Each row below holds a small network's activations on one input, seen along a few directions.
In each table, some parts of the input vary, and every possible input appears once, in random order.
Descriptions start from the smaller parts, as in this example, which fits no table here: values(2) and (point or ring(11) or (line(6) and ring(8))).
Shared parts are said once, and a part with two or three values counts as separate values.
(in the rows, 128 means zero)

Other details of the inputs vary at random and push rows far along two fixed directions, the same in every table; ignore that.
These rows show it; all are for the same input, with only those details redrawn:
[148  73 122 127 124 125 148  93 121 118 121 141 104  98]
[135 135 160 121  87 142 113 154 110 145 108  78 189 172]
[132 136 163 131  92 152 112 182 103 157 143  78 188 172]
[142 135 154  98  75 120 113  95 126 118  32  75 194 175]
[143 134 154  98  75 120 113  94 126 118  31  75 194 175]
[144  74 125 137 129 136 147 123 114 131 160 142 102  98]
[148  74 122 128 125 126 148  96 121 119 126 141 104  97]
[145  75 125 136 128 134 147 119 115 129 153 141 104  98]

Rows:
x1: [133 170 144 123 127 149  84 211 135 127 157  92 162 198]
x2: [ 97 236 138  59 103  93 125 109 137 105  27 118 172 159]
x3: [142  75 105 114 104 111 159  25 135  87  38 145 121 110]
x4: [127 160 144 122 115 152  81 206 131 144 152  94 171 186]
x5: [116 201 142 153 165 140 123 161 132 157 244 201  69  83]
x6: [130  88 110 133 158 107 130 103 145 134 134 117  88 106]
x7: [152  73 121 130 128 131 144 116 118 132 155 140 101  95]
x8: [128  87 104 118 146  82 137  32 158  97  46 120 102 112]
x9: [128 112 104 168 179 160 127 208 115 124 245 164  85 125]
x10: [118 101 102 158 155 159 132 171 124 127 198 170  95 121]
x11: [120  89 116 147 163 118 134 126 136 140 160 121  87 107]
x12: [116 191 139 148 152 141 127 139 136 164 216 200  77  68]
x13: [117  88 103 147 159 114 139  93 133 127 126 124 100 109]
x14: [142 134 149 102  76 116 114  91 125 115  32  78 202 175]
x15: [131  97 110 143 158 145 122 162 134 121 187 164  82 110]
x16: [125 101 106 158 159 150 123 182 122 127 212 164  93 109]
x17: [153  75 108 111 108 100 150  28 133  84  41 139 119  99]
x18: [142 110 103 127 161 117 125 115 148  81 125 160  89 128]
x19: [ 76 218 152 111 122 113 142 176 114 192 128  88 171 135]
x20: [132 109 115 159 178 156 124 212 125 124 247 162  72 121]
x21: [126 136 152 141  94 156 117 179  93 155 146  81 201 173]
x22: [115  90 109 158 161 119 137 129 129 137 168 124  96 104]
x23: [116 161 136 137 118 158  90 198 118 138 144 101 184 189]
x24: [ 95 149 142 153 123 146 111 180 119 164 144  68 181 188]
x25: [138  98 101 121 145 116 123  93 150  90 100 162  98 116]
x26: [156  74 116 103 111 102 148  32 138  90  41 137 109 101]
x27: [141 111  98 131 157 118 127 112 144  77 123 159  87 123]
x28: [120 172 132 130 120 149 100 173 133 108 108 103 174 208]
x29: [144 163 145 111 106 102 163   6 152 128  65 172 104  47]
x30: [122 141 126  99 120 100 189  80 112 140  93 165 107  53]
x31: [ 85 229 147  92 110 127 124 191 114 160 128 122 175 144]
x32: [100 244 175 134 107 118 111 120 145 192 117  93 168 135]
The inputs of x32 and x5 match in every part but one. If x22 is changed in the same way as x32 into x5, which row does it become? -> x27
What do these inputs look like to the network? -> line(4) and (values(2) or line(6))
Change only the values(2) part in x2. List by row number the other rows that result. -> x5

Rows:
x33: [ 92 194 150 133 125 140 110 212 117 170 168  93 172 167]
x34: [135 167 130 100 111 112 119  75 150 100  58 144 132 129]
x35: [122 162 123 118 141 107 121  88 155 117  92 139 110 124]
x36: [127  92 110 119 133 115 125 102 136 108  79 109 132 141]
x37: [132 104 102 133 165 127 167 128 121 125 196 199  50  53]
x38: [131  86 105 133 146 112 125  86 146  99  92 122 106 131]
x39: [131  80 155 174 116 166 157 198  75 206 248  96 145 102]
x40: [148  96 121 101 110 114 128  89 130  91  56 116 142 144]
x41: [140  89 110 131 142 115 120  84 150  99  92 129 103 133]
x42: [138  47  91 149 165 131 161 129 115 112 184 169  64  79]
x43: [117 179 149 131 118 156 120 190 113 149 180 140 146 141]
x44: [101 171 139 134 130 143 128 197 109 161 186 126 144 136]
x45: [147  70 110 143 141 146 142 135 120 107 170 167  93 108]
x46: [147 122 133 113 100 127 107 109 136  96  67 106 159 167]
x47: [145 121 128 114 109 121 102  93 144  97  59 104 157 168]
x48: [ 99 234 168 118 107 130  83 189 133 160 103  55 215 210]
x49: [122 157 128 140 144 135 119 140 138 135 169 158 106 111]
x50: [126 133 152 121 104 107 169  63 115 170 104 132 126  61]
What do these inputs look like to the network? -> values(2) and (point or ring(8))
List by row number the other rows that have the values(2) part in common with x45. -> x36, x38, x39, x40, x41, x42, x46, x47
